Here are a small network's activations along a few directions, averaged over the inputs that share one value of a field.
Related values have similar rows: they may be neighbours, one step apart, or belong to one group.
Random noise pushes rows far along 4 fixed directions. That doesn't count. These rows show it; they differ only by the noise:
[-279,  551, -207, -233,   37, -270, -710, -181,  374,    9,  133, -544,
 -152,  158]
[ 208, -152, -192, -264,  274, -346, -256,   20,  510,   89,  317, -235,
   19,  129]
[ 110,  380,   94,  209,  -87,   57,  179,    2,   36,   75, -371, -144,
 -140,  269]
[ 204,  180,   64,  178,   29,  118,  268, -115,   -8,   37, -115,  164,
    2,  423]
[   5,  -92,   16, -332, -259, -113, -332, -155,  219,   59,   69, -196,
  -86, -328]
[ 537, -273,  143,   82,  -33, -224,  453,  462,  366,  251, -508, -374,
 -182, -221]


L, 10 values:
l3: [ 339, -256, -257,  199,  736,   30,  258,  298,  306,  142,  322,  129,
  246,  738]
l10: [  13, -909,  196,  -69, -203,    1,  306,  130, -292,   46,  137,  492,
  277, -897]
l4: [  43, -477,   10, -243,  268,   53,  223,  416,   71,  -36,   47,  -90,
   37, -103]
l5: [-551,  689, -368,  103,  595, -231, -450,   21,   38, -122,  116, -316,
  -15,  120]
l8: [ 280, -440, -186, -201,  150, -384, -130,  143,  589,   24,   -3, -490,
  -64, -184]
l6: [ 208, -727,  159, -151,    1, -473,  139,  272,  107,  -48,  158,   31,
  -18, -734]
l2: [ 297, -120,  194,  247, -199,  -50,  673,  435, -203,    4, -357,  -72,
   -2, -293]
l1: [-389,  454,  -19,  -23, -487,  200, -378, -111,  -34,   48, -420, -282,
  -27, -120]
l7: [-274,  128,  172,  157, -154,  404,   98,   98, -517,    0, -183,  218,
 -331,  -84]
l9: [  29,  293,  -61,  127,  -22,  -33, -241, -205, -160,  -71,  157,   76,
   76,  329]
The values of L form a ring.
Going along L from l5 by way of its neighbour l10, in what order are l8, l1, l7, l9 met? -> l9, l8, l1, l7
What is the length, in steps, of the shortest route from l4 to l2? -> 5

T, 15 values:
t1: [-440,  252,  130,  -10, -665,  365,   36, -344, -266, -149, -132,  217,
 -148, -434]
t7: [-362,  284,   76,  -94,  -98,  413, -160, -370, -209,  -41,    5,  203,
  -53,  -91]
t11: [  82,  351,  -56,  296,  238,   25,  475,  -45,   51, -152,  105,  306,
  119,  848]
t14: [ -31, -144,   12, -325, -165,  130, -324, -374,  -31,   38,  163,   60,
   88,   44]
t10: [-142,  632,  136,  504,   31,  -80,  148,    9, -283,  -65, -295,   -7,
  -88,  336]
t13: [  67, -153,  192,  262,   97,  371,  462,  261, -582,  119, -397,  188,
  -42,  -73]
t9: [ 612, -511,  -42, -239,  202,  -63,  441,  109,  247,  138,   28,  155,
  232,   78]
t6: [  16,   73,   34, -133, -394, -330, -184,  -11,  205,  -16, -135, -497,
  -90, -272]
t15: [ 425, -136,  -70,   48,  355,   36,  276,  159,  170,  107, -175,   51,
  146,  298]
t3: [  35, -325, -160, -197,  160,   -6, -211,  117,  263,  -98,  372,  124,
   50,  -86]
t5: [  90, -312,   96,  145,  -21, -210,  110,  174, -133,    0,   85,   70,
   23, -234]
t8: [-169,  104,  -77,  -77,   43,  120, -217,  100,  150,  -13,   67, -134,
  -67,  -70]
t2: [ 250, -289,  -99,  -43,  129, -422,  -55,   82,  296,  -29,  387, -289,
  132,    5]
t4: [ -10,  179,  151,  233, -174,  539,  145, -289, -401,   34, -333,  313,
  -67,  194]
t12: [-389,  285, -240,   15,  341, -546, -527,  247,  162,   48,  164, -295,
 -136,   51]
The values of T form a line.
Which values are neighbours of t3? Give them in the order they are listed. -> t1, t8
Which values are neighbours of t4? Give them in the order they are listed. -> t7, t15
Which values are neighbours of t2? Give them in the order they are listed. -> t10, t6
Which values are neighbours of t13? Give them in the order they are listed. -> t12
